A small network was shown many inputs. Here are its activations along a few directions, one row for each input.
In each table, some parts of the input vary, and every possible input appears once, in random order.
Descriptions start from the smaller parts, as in this example, which fits no table here: one of 4 places along a line, together with either a single point or one of 9 places around a ring or (one of 2 separate values, together with one of 5 places around a ring).
Shared parts are said once, and a part with two or three values counts as separate values.

Other details of the inputs vary at random and push rows far along three fixed directions, the same in every table; ignore that.
These rows show it; all are for the same input, with only those details redrawn:
[-43  13  20  32  32  23  26  16  25  -2   9]
[-35   1  27  40  20  18   5   7  27   7 -23]
[  5  20   9  -8 -26   2 -23 -13  -7 -13   1]
[ -5  35  -3 -10 -33  -5 -27 -18   1 -21  13]
[ 20 -26  23 -15  17  41  29  20 -36   8  27]
[-42  13  18  31  29  22  19  15  28  -3   3]
[-36  42  10  27 -22 -16 -45 -26  38 -11 -34]
[-12  32  -1  -7 -13   7  -5  -6   6 -23  28]

Table:
R1: [ 23 -35  -3 -29 -43 -15 -48 -17 -11  49 -54]
R2: [ 32 -40  15   2 -18 -31 -51 -29 -23   8 -49]
R3: [-15  31  -6  13   6 -28 -15 -27  26 -11 -37]
R4: [-17 -21  12   9  15  10  20  54  15  14  -8]
R5: [-17   4  31  41  33  11  20  14  30  23 -17]
R6: [ 16 -23   7 -13   3   7   3 -13 -26  -9 -27]
R7: [ 27 -37 -13  -1  -5  20  36  36 -40  29   8]
R8: [ -7  19 -30 -16  10  -8   3 -13   2 -39  22]
R9: [-37  12  -3  28  34   1  16  49  43  20 -10]
R10: [-11  34   3  11  -2 -16  -3 -24  24  -6 -19]
R11: [  7  41  -5 -14 -19 -11   2 -21  11 -10  28]
R12: [ 32 -18  16 -13   4  22  34   8 -22  12  23]
R13: [ -2  -2  11  -3   5  27  32   2 -10  -7  17]
R14: [ 18   8 -18 -34 -14 -14 -11  -5 -36 -27  56]
R15: [ 31  17 -19 -43  -8  -8  13 -15 -31 -22  25]
R16: [-39 -15   7  31  43   6  12   0  19 -13 -30]
R17: [ 43 -31  14  -7 -22  -9 -33 -36 -13   6 -78]
R18: [  2 -29   0  -6  13  26  24  52   4  13  -1]
R19: [ 19 -25 -20  -3 -35  13   7  16 -21   8  -4]
R20: [ -2  21 -42 -14 -34  -5  15  14 -10 -15  40]
R21: [ 30 -29  29  15  17  16  -1  11 -12  33  -6]
R22: [-28  -6  14  29  28  16  31   0  16  -8 -17]
R23: [-25  -4  23  41  15  15  15  -3  41   5 -23]
R24: [ 30 -39  17   5   5  24  19  -7 -14   8 -29]
R25: [-15  44 -24 -10 -15 -19 -14  27  23  -5   8]
R26: [-22  36  -3   6 -10 -19 -18  -6  20 -25  31]
R27: [ 25 -20  12  11  -1 -15 -35 -15 -11  23 -35]
R28: [ 51 -16  31   2 -34  -9 -29 -30 -15  34 -59]
R29: [  7  32  -2  -4 -35  -6 -33 -21  14 -15   0]
R30: [ 10 -29   1 -26   4  32  24  53 -26   7  12]
R31: [-24  32 -12  20   5 -42 -39 -33  32 -13 -43]
R32: [ 24 -22   1 -12  20  -9  13   0 -24  -2  -4]
R33: [ -6  46  -3  -2 -13 -13  -5  -8  20 -14  27]
R34: [ -2  -9  11  -7  14  12  46   3  -9 -15  15]
R35: [ -1 -39  -9 -36  -3  12  20  19 -21  25  19]
R36: [ 28  34  -8 -39 -18   1   5  -4 -21 -10  50]
R37: [ 31  22 -22 -47 -12  -8  17 -14 -29 -31  34]
R38: [-20  35 -41   6 -26 -17   2   6  10  -3  17]
R39: [ 18 -47  -1 -13  31  21  20   8 -42  -3  25]
R40: [-15  17 -17   9  -2 -13 -26 -15  16 -21  19]
R41: [-16  -7  22  39  29   6   9  13  29  14   3]
R42: [ 5 -9 -3 -6  7  7 18 52  6 13 10]
R43: [ 27 -38   1  -1  28   3   9   6 -25  11   5]
R44: [ 32 -33   2 -10  30  14  16  13 -33  19  31]
R45: [ 22 -41   7 -16  26   7  24   7 -31  -6   0]
R46: [ 41 -31  14   2 -13 -12 -42 -14 -20  25 -31]
R47: [ 26   2 -32 -39  -7  -6 -10 -15 -28 -31  48]
R48: [  6  26  -8 -12  -5  -2 -11  -5  -2  -2  44]
R49: [ 28 -11  28   1 -32   0 -40 -19 -20  15 -44]
R50: [-17  24 -17   2 -20 -19 -44 -25   6 -26   7]
R51: [-15  34   3  21  -7 -23  -9 -29  31  -8 -35]
R52: [-47   3 -20   9  30   3  18  20  34  31   8]
R53: [ -7 -28  10  38 -49 -25 -40  -5   5  30 -85]
R54: [-32  16 -33 -20 -19  -9 -18  -8  31   3   7]
R55: [-54  -8 -10  -1  11  13   7  13  23  15  -1]
R56: [-33  -6  -1  39  58 -11  10   5  31   8  -7]
R57: [ -5  18 -23  -7  10 -21  -1  -9  -1 -23  36]
R58: [ -1  23 -12  -1 -11   3 -13  -6  11 -20  41]
R59: [  3 -27  39  11  24  19  33  23  -9  17   4]
R60: [ -6  22 -40 -49 -22 -16 -11  -9  -1  12  35]
R61: [-27  -1  28  37  18   2  24   4  31   4 -14]
R62: [ 18 -35  -1  14 -63  -5 -38  -5 -28  25 -66]
R63: [  3  17  -3 -10 -23   2 -31 -13  -9 -16  23]
R64: [ -3  22 -16 -29  -2 -11  16 -12 -10 -41  26]
R65: [-26  12   8  26  31   6  42   3  31  -7   1]
R66: [ 30 -25  -3 -16  31   3  19   3 -34   6   3]
What do these inputs look like to the network? -> one of 6 places along a line, together with either one of 3 separate values or one of 8 places around a ring
Change only the choice among 3 separate values in R52. List by row number the other rows that result. -> R7, R25
List by row number the other rows that have the place on the line of 6 in common with R6. -> R13, R16, R22, R30, R39, R49, R50, R55, R62, R63
Change only the place on the ring of 8 in R8. List by row number the other rows that result. -> R17, R23, R24, R29, R40, R47, R58

Table:
R67: [ -6   2  34  42 -35   2 -32 -25  18   0 -76]
R68: [  6  17  37  34 -28 -14 -22 -17  28  16 -74]
R69: [-25  72 -44 -15 -41 -40 -38   0  41  -5  26]
R70: [-38  46 -44 -21  -6 -17   3  17  35  -2  55]
R71: [-53  -7 -62   8  51  -4  63  45  21 -13  29]
R72: [ 15  -7  19 -14 -48 -20 -56 -48  -1  19 -79]
R73: [-41  43 -31  10 -24   2  -7  22  20 -26  43]
R74: [ 34 -33  20   8  26  31  22   6 -40 -10  33]
R75: [ 25 -46  25  -1  66  23  41  15 -21  28  24]
R76: [  2  67 -23 -13  -5 -36 -27 -32  23 -32  42]
R77: [ 67 -48  34  -7  43  31  46  24 -52  18  34]
R78: [-63   3 -18  20  32  30  33  50  26  -9  47]
R79: [  2  16  30  22 -19 -14 -19 -19  36  22 -67]
R80: [-16 -20  52  70  13  19  19   5  31  29 -72]
R81: [ 11  60 -39 -39 -58 -26 -22  14  -5 -16  54]
R82: [-73  16 -29   2  27  14  26  40  33 -14  53]
R83: [-64  51 -46 -10 -14 -25 -25   0  47 -11  30]
R84: [ 39  15   7 -40 -62 -23 -43 -46  -9   9 -41]
R85: [ 76 -30  -2 -76 -26   0 -34 -31 -82 -23  36]
R86: [ -3  -8  27   2 -39 -10 -46 -35   7   0 -77]
R87: [ 50 -75 -10 -21  66  17  60  14 -67   2   9]
R88: [ 40 -43  27  18  41  29  42  15 -36  11  32]
R89: [ 79 -22  -8 -80 -21  -7 -33 -38 -78  -5  36]
R90: [-49  36 -25  25   5   3  27  40  30  -6  55]
R91: [-28 -44  12  49  43  -1  37   2  25  17 -96]
R92: [ 49 -24   6 -32 -10   8 -27 -24 -55 -19  18]
R93: [-37 -36  50  58  24  31  12   8  27  18 -76]
Changing only one part turns R81 into R77. The same change can be made to R69. Which row results? -> R76
What do these inputs look like to the network? -> one of 3 separate values, together with either a single point or one of 8 places around a ring
Change only the choice among 3 separate values in R91. List by row number the other rows that result. -> R71, R87
